These are the activations of a small neural network, seen along a few directions. Each row is one input.
In each table, some parts of the input vary, and every possible input appears once, in random order.
A made-up example of a description, with smaller parts first: values(3) and (point or line(11) or (ring(5) and line(6))).
Shared parts are said once, and a part with two or three values counts as separate values.
In the rows, 128 means zero.

A family of inputs:
x1: [140 145 153  79 110 115  87 162 142 130 156  95 130 131 130 151 122 122
 148]
x2: [113 106 107 152 115 145 126 142  66  79  63 136 110 142 176 116 126 145
  98]
x3: [150 106 142 101 166 134 137 109 118 141 127  91 183 131 144 161 127 126
 132]
x4: [116  95  98 145  85 137 131 172 107  56  74 110  99 141 169 118 138 140
 101]
x5: [154 152 190  93 137 126 143 103 144 164 134 109 154 105 140 120 116 103
 138]
x6: [134 149 172  87 143 121  90 133 100 146 149 123 140 139 133 147 110 126
 142]
x7: [139 177 129 146 154 117 112 125 101 144 185 138  80 135  99 162 125 114
 163]
x8: [110  87 103 136  51 122 116 174 113 100 104 105 122 128 136 142 105 125
  81]
x9: [100 115  84 167 126 151  93 181 192  83 126 194 129 145  77  70 200 154
 128]
x10: [109 102 105 146 126 120 171 127  91 100  44 121 125 139 170 118 140 139
 101]
x11: [128 148 134 105 148 113  93 101 127 144 180 134  88 142 115 143  85 138
 143]
x12: [132 143 116  94 116 105  91 129 167 123 187 110  80 130 113 148  99 132
 148]
x13: [158 102 146 108 153 151  94 123  90 118 147 113 168 138 147 159 112 133
 133]
x14: [162  97 130 102 117 146  93 153 134 104 152  86 158 136 146 166 124 132
 140]
x15: [142 173 111 133 121 109 112 150 142 122 193 117  74 127 100 170 140 109
 167]
x16: [134 102 122 152  97 143 184 106  99 101  56 125 127 119 178  84 138 130
 102]
x17: [142 150 155 112 138 118 144  67 170 162 163 118 105 109 120 117  94 116
 142]
x18: [ 87 125  88 169 169 139 138 145 174 126  96 202 157 133  77  65 188 149
 141]
x19: [119 148 131 100 163  95 133  89 154 166 157 113 101 126 109 145  98 130
 144]
x20: [102  96 112 137  92 107 157 129  97 141  76 115 148 126 138 143 110 128
  78]
x21: [175 111 161 110 143 158 153  95 131 139 137  96 184 110 154 127 119 115
 128]
x22: [126 178 129 139 168 102 155 113 129 164 165 119  93 119  95 168 139 111
 163]
x23: [106 124 111 182 145 157 153 129 189 130 116 209 160 116 103  33 188 139
 136]
x24: [ 95 120  92 171 157 164  94 158 152 110 118 223 137 150  85  66 183 152
 131]
x25: [129 100 132 144  67 129 174 114 110 141  86 123 149 106 150 113 104 125
  76]
x26: [146 183 152 151 140 128 167  91 146 160 171 125  99 106 108 143 134 100
 162]
x27: [129 151 166  81 159 103 129 121 127 169 127 101 152 123 129 147 123 116
 141]
x28: [106  97 115 143  80 129 113 143  72 120  95 134 134 132 145 143  95 136
  76]
- What do these inputs look like to the network? => line(4) and (point or line(6))
- The inputs of x28 and x25 match in every part but the line(4) part. If x13 is changed in the same way as x28 into x25, which row does it become? => x21

A family of inputs:
x29: [151 149 161 119 213 152 126 102 149 155 157 149 177 128 111 116 163 125
 175]
x30: [108 153 125 143 124  98 157  91  81 152 115 127  74 125 136 147  88 122
 114]
x31: [159 102 155  93 162 154  99 137  86 115 120 101 191 143 164 156 130 134
 136]
x32: [135  93 143  79 103 127  83 158 131 128 135  96 176 133 137 151 105 132
 110]
x33: [133 117 162 100 110 112 167  90 139 174 108  99 166 104 142 125  95 115
 102]
x34: [104 177 111 142 168 108 101 124 137 146 177 172  70 142  79 132 132 134
 161]
x35: [152 106 130 100  85 139  79 157 125  88 156  95 116 136 151 148 101 132
 123]
x36: [157 125 174 113 171 140 182  70  93 160  93 103 179 113 169 127 120 114
 129]
x37: [ 98  90  96 186  99 144 191 121 117 109  35 167 144 119 149  61 153 140
  78]
x38: [129 126 107 121  95 112 104 175 101  95 136  86  95 140 136 185 123 123
 125]
x39: [150 131 150 123  90 126 163  88 132 136 131  98 106 106 157 123  93 114
 116]
x40: [112 126 106 119 118 112  73 158  75 104 140 122  83 158 129 176  98 140
 120]
x41: [ 99  67  81 161  93 158 105 188 112  60  59 161 152 150 145  89 162 159
  88]
x42: [128 142 147 104 153 125 112 123 195 170 171 145 163 118  82 111 138 126
 150]
x43: [145 156 133 125 135 137 107 121 190 130 193 144 103 121  98 109 136 124
 164]
x44: [127 151 126 145 101  98 190 109 107 143 111  91  86 109 143 157 113 105
 120]
x45: [ 92 117  86 187 139 156 133 155 171 102  94 213 140 134  92  47 197 149
 124]
x46: [122 176 111 145 143 107 133 139 164 137 173 137  83 125  84 142 158 116
 169]
- What do these inputs look like to the network? => values(3) and (point or line(5))
- The inputs of x30 and x34 match in every part but the values(3) part. If x37 is changed in the same way as x30 into x34, which row does it become? => x45
- Change only the values(3) part in x32. List by row number the other rows that result. => x33, x42
- Which other rows agree with x32 in the values(3) part? List them by row number. => x31, x35, x38, x40, x41

A family of inputs:
x47: [191 125 169  86 152 151  98  85 139 158 208 104 165 130 105 163 106 120
 141]
x48: [126 183 159  86 161  96 137  94 175 190 166 156 123 102 118  74 119 124
 178]
x49: [104 135 164 150 145 125 194  95 152 168  81 105 148  98 103 135 125 100
  88]
x50: [105 151 137 149  94 126  91 141  81 113 146 125  51 130 126 171  69 115
  95]
x51: [172 132 128 187 124 176 172 115 135 110 133 158 146 112 137  80 186 115
 148]
x52: [141 123 171  74  89  94 169  84  98 173  91  99 157 113 195 103  87 126
 124]
x53: [147 132 130  81 131  93 129 146  58 118 122  41 120 142 187 214 116 124
 148]
x54: [ 80  99 123 148  94 151  85 213 121 107  91 151 169 128 120 116 140 124
  90]
x55: [171 174 149  91 150 110 107 153 101 123 176  83 103 147 114 201 162 110
 177]
x56: [133 184 124  98 197  90  98 153 137 132 189 102  89 139 106 184 141 113
 213]
x57: [159 113 192  90 154 157  93  96 141 144 165  79 161 118 139 171  65 113
 116]
x58: [ 86 125  95 152 206 139 111 118 152 108 102 211 118 161 100  66 175 171
 142]
x59: [ 98 175  92 155 136 104  85 129 122 143 198 168  41 142  87 151  92 131
 163]
x60: [113  68  93 135 143 141 144 117  65  91  24 150 149 159 171  90 134 167
  83]
x61: [117 113 105 151  90 139  85 198 126 119 130 180 176 141  88 114 182 138
 118]
x62: [ 74 125  85 157 136 123  81 200 163 131 148 196 160 136  82  99 165 154
 155]
x63: [105 129  68 130 107 115  93 159 219  92 164 138  72 137  92 107 143 154
 154]
x64: [140 150 139 147 143 119 195  81 158 183 120 136 153 114  76 134 169 103
 112]
x65: [ 94  99 135 147 163 167 113 130 110  85  43 161 128 155 138  80 150 147
  82]
x66: [125 147 107 189 168 163 171 116 173 118 153 178 133 107 132  69 168 129
 182]
x67: [130 159 209  85 114 119 142 103 140 164 108 111 137 105 158  93  93 108
 122]
x68: [150 135 143  90 198 134  92  86 172 167 225 118 150 121  97 145  89 125
 175]
x69: [ 99  68  82 137  74 123 118 200  76 112  74 139 191 135 153 124 124 147
  90]
x70: [137 168 167  93 153 121 102 165 102 111 135  56 101 135 149 207 120 104
 149]
x71: [136 119 150 187 126 184 171 128 132  95  92 132 141  96 168  85 143 106
 123]
x72: [128 118 113 146 158 158 112 113 116  94  80 194 138 165 107  82 192 156
 108]
x73: [100 157 118 154 193 101 189  88 192 198 140 152 132 108  70 114 152 117
 144]
x74: [170  79 153  77 130 132 119  78 100 152 149  70 182 123 178 183  59 133
 116]
x75: [152  90 107 175 105 161 201 113  88 101  72 120 164 100 201  96 130 127
 124]
x76: [119 117  98 140  74  95 119 123  35 118 131 108  73 137 161 175  61 135
  93]
x77: [140 161 117 147  90 121  94 130  83 130 185 152  54 143  92 167 112 125
 125]
x78: [112  98 112 122  67 135  99 173 178  64 111  96  80 130 132 125 120 126
  89]
x79: [116 103 123 136 121 102 222  75 109 173  61  94 170 104 138 146 115 117
  92]
x80: [147 112  92 124  62 127 100 160 181  78 150 122  86 142  98 121 162 141
 117]
x81: [166 173 185  81 112 112 144  91 142 178 148 140 141 114 126  91 136 114
 146]
x82: [126  67  73 111  46 105 132 158 134  66  96  82 103 141 166 132 106 147
  86]
- What do these inputs look like to the network? => line(4) and ring(9)
- Change only the line(4) part in x61. List by row number the other rows that result. => x54, x62, x69
- Change only the line(4) part in x80. List by row number the other rows that result. => x63, x78, x82
